A small network was shown many inputs. Here are its activations along a few directions, one row for each input.
In each table, some parts of the input vary, and every possible input appears once, in random order.
Descriptions start from the smaller parts, as in this example, which fits no table here: one of 5 places around a ring, together with either a single point or one of 11 places around a ring or (one of 3 separate values, together with one of 4 places along a line).
Shared parts are said once, and a part with two or three values counts as separate values.

Other details of the inputs vary at random and push rows far along three fixed directions, the same in every table; ignore that.

A family of inputs:
row 1: [  0  22  16   7   1 -12   3  -9  13 -15   0  -3   7 -19]
row 2: [ -1 -60   5 -25  -1   0  25  -8 -33  26 -14   3   3  11]
row 3: [  5 -20  -6  25  40  30  -8  52  -8 -37  -1  -7  49 -12]
row 4: [  8  24  13  10   5 -13  -1 -10   3   4  -7   3  -5  10]
row 5: [  7  15   1  -3   3 -10 -15 -18  18  -1  -1  -4  -9   8]
row 6: [ -8 -14 -12  33  41  39 -13  67 -17 -29  12  -8  38  -8]
row 7: [  5 -24  -2  28  43  27   0  51 -20 -22   6  -1  39 -10]
row 8: [ -4 -24 -21  26  41  31 -22  63 -12 -22  14   0  29 -19]
row 9: [  2 -56  10 -33  -1   7  15  -6 -19  19 -21  -5  11   7]
row 10: [  7  17  -3  -4   5  -6 -11 -18  18  -5  -2  -4 -13   4]
row 11: [  14   24  -66  -30 -120   81   37    8   42  -17   34  107   44   41]
row 12: [ -7 -40   2 -37 -31 -23  11 -31 -16  44  -3  -7 -34   0]
row 13: [ -5  19   2  15   0  -9  -5   1  15   3  16  -3 -14 -20]
row 14: [ -1  11   7   2   3 -11  -4 -16  17 -10  13  -2  -8 -18]
row 15: [ -6  27  -2   7  -7 -11  -6  -3  -4  -4  -1 -10 -16   6]
row 16: [  1 -60  13 -28   1   5  23  -7 -31  32 -15   2   0   9]
row 17: [ -4  20 -14   7   1 -12 -13  -7   8   4   0  -4 -20  -1]
row 18: [  3  20   2   0   0 -16   2 -17  10 -11 -15  -6   0   4]
row 19: [ -7  26   9   9  -3  -6 -10  -5   3   8  -2  -7 -12  11]
row 20: [  8  22   2  -1  -4 -18  -1 -11   7 -16 -12  -8  -1   3]
row 21: [  0  21  -4   8  -1  -9 -20  -4  12  11   1  -2 -17   3]
row 22: [-15  26  13  12  -2  -7   1  -1   3  -2  12  -5  -8 -15]
row 23: [  0  22  18  13   3 -13  11  -8   3  -3   8   5  -2 -17]
row 24: [  1  11   7   4   2 -10  -1 -16  19  -7  14  -6  -7 -15]
row 25: [-10  26  -2   9  -3  -8  -4  -8   0  -1  -4  -8 -14   7]
row 26: [  8  22  12   2   2 -13  -7 -12  13  -6 -14  -4   4   8]
row 27: [-13 -52   6 -25  -4  15  10   3 -30  31  -9  -7  -4  10]
row 28: [  8  16  -9  -3   1 -15 -11 -15  11 -14   1  -8 -13   3]
row 29: [  9  24   3   9  -1 -18   5  -8  -4  -6  -6   0 -10   5]
row 30: [ -7 -66  -2 -36 -12   7   8  -7 -23  45  -6  -2 -15   3]
Description of these inputs: one of 5 places around a ring, together with either one of 2 separate values or one of 4 places along a line.
Question: The inputs of row 30 and row 10 match in every part but the place on the ring of 5. If row 13 is changed in the same way as row 30 into row 10, which row does it become?
Answer: row 24
Question: Change only the choice among 2 separate values in row 7. List by row number the other rows that result.
Answer: row 23
Question: Change only the place on the line of 4 in row 18. List by row number the other rows that result.
Answer: row 9, row 20, row 26

A family of inputs:
row 31: [  9  -9  15  -8  -8   4  25 -16   4  -2   4  19  15   0]
row 32: [ -1 -11   4 -11 -12  16  -8  -2  21  20  12  12   1  -4]
row 33: [ -7 -84  16  -5  98 -39 -37  15 -76  30 -50 -86 -28  18]
row 34: [ 20   0 -16 -21 -11   3   1 -14   0  -7 -30   8   6  36]
row 35: [ -4 -10   4 -16 -24   0  24 -11  -3 -15   0   1  16  -6]
row 36: [-21   1  -3  -2 -25   6  17   8 -16   4   8   0  -3  -3]
row 37: [  1 -16  -6 -10  -9  12   3  -9  12  13  21  16  -6  -7]
row 38: [  8 108   2  19  21 -82 -50 -73  50  -3 -21 -44 -79   8]
row 39: [  1 -12 -15  -7 -18   1   0   2   8   2  18  12  -4 -17]
row 40: [-13 -12 -16 -15 -22   8  -1  -1   7  -6  17  -1  -5 -12]
row 41: [ -7  -1  -1   4 -21   0  18  11 -15  11   7  13  -2  -8]
row 42: [  7  57 -29  84  72  49 -36  93   1 -65  16   8  45   0]
row 43: [  6  -6  25 -12 -12   9  15 -11  11   7  -5  16  22   2]
row 44: [  9  -8   4  -4 -14  -4  22  -1  -1 -14   0  13  19 -10]
row 45: [ -9   3  17   4 -14  17   6   8  -2  26   3  14   3   3]
Question: What is each input in this table made of?
Answer: one of 3 separate values, together with either a single point or one of 4 places along a line
Question: The inputs of row 39 and row 41 match in every part but the choice among 3 separate values. If row 38 is changed in the same way as row 39 into row 41, which row does it become?
Answer: row 33
Question: Which other rows agree with row 44 in the choice among 3 separate values? List them by row number.
Answer: row 31, row 34, row 35, row 43

A family of inputs:
row 46: [-16 -38   1 -10  21 -19 -15   3 -22  17  -8 -36 -18  -9]
row 47: [ -7  20  -1 -10 -41  -6  17 -24   0  24  -3  16 -20  20]
row 48: [  1  54  -5  19 -13   9  -5  14  11 -18  -8   9   9  12]
row 49: [  8   5   0  15  38  -4 -14  18  -4 -38  -8 -18  22  -1]
row 50: [-19 -36   8 -14  23 -11  -6  -2 -21   7 -13 -40 -12 -10]
row 51: [ -5  11  25  -4 -32  -3  25 -24  17  23  24  23  -7 -22]
row 52: [  8  15  -4  18  21  10 -13  11   8  -1  -3   9   5  14]
row 53: [ -1  13 -17  27  35   6 -27  37 -14 -17   0 -18  -4   5]
row 54: [ 15  15  -3  12   9  -1   2   8   1 -21 -14   3  15   7]
row 55: [-23 -29  38  -9   0 -29  24 -19 -24  34   6 -25 -24 -29]
row 56: [  2   6   9  28  29  -7   5  18  -7 -23  12  -1  12 -30]
row 57: [  9  14  -4 -11 -34 -14  23 -35   5  15  -4  23 -15  16]
row 58: [  3   9  24 -28 -41 -10  19 -40  16  34  -9  20 -14  10]
row 59: [ 12  44 -16  21   0  14 -20  10  25 -10  13  20  -5   7]
row 60: [  2 -42  -7  -5  35 -21 -14   2 -18   0  -8 -29  -6 -13]
row 61: [-11  19  13 -20 -48  -5  16 -28   7   9   0   6  -7  10]
row 62: [  7  40   5  14  -3  12 -12   2  30 -22   7   9  16   7]
row 63: [ 15 -96 -56 -37 -40  80  30  58 -36   3  14  63  54  30]
row 64: [  1 -20  -9   6  23   6 -26  15   6   1   3 -11   3  -6]
row 65: [  2  38 -10  11  -3  17 -15   0  35 -22   9   9   7  -4]
row 66: [ -3 -42   9 -23  20 -25   5 -23 -13   4 -13 -32 -12 -14]
Question: What is each input in this table made of?
Answer: one of 3 separate values, together with either a single point or one of 6 places around a ring
Question: The inputs of row 66 and row 65 match in every part but the choice among 3 separate values. If row 63 is changed in the same way as row 66 into row 65, which row does it become?
Answer: row 59
Question: Change only the choice among 3 separate values in row 51. List by row number the other rows that result.
Answer: row 55, row 56
Question: Change only the place on the ring of 6 in row 53. List by row number the other rows that result.
Answer: row 46, row 47, row 48, row 50, row 61
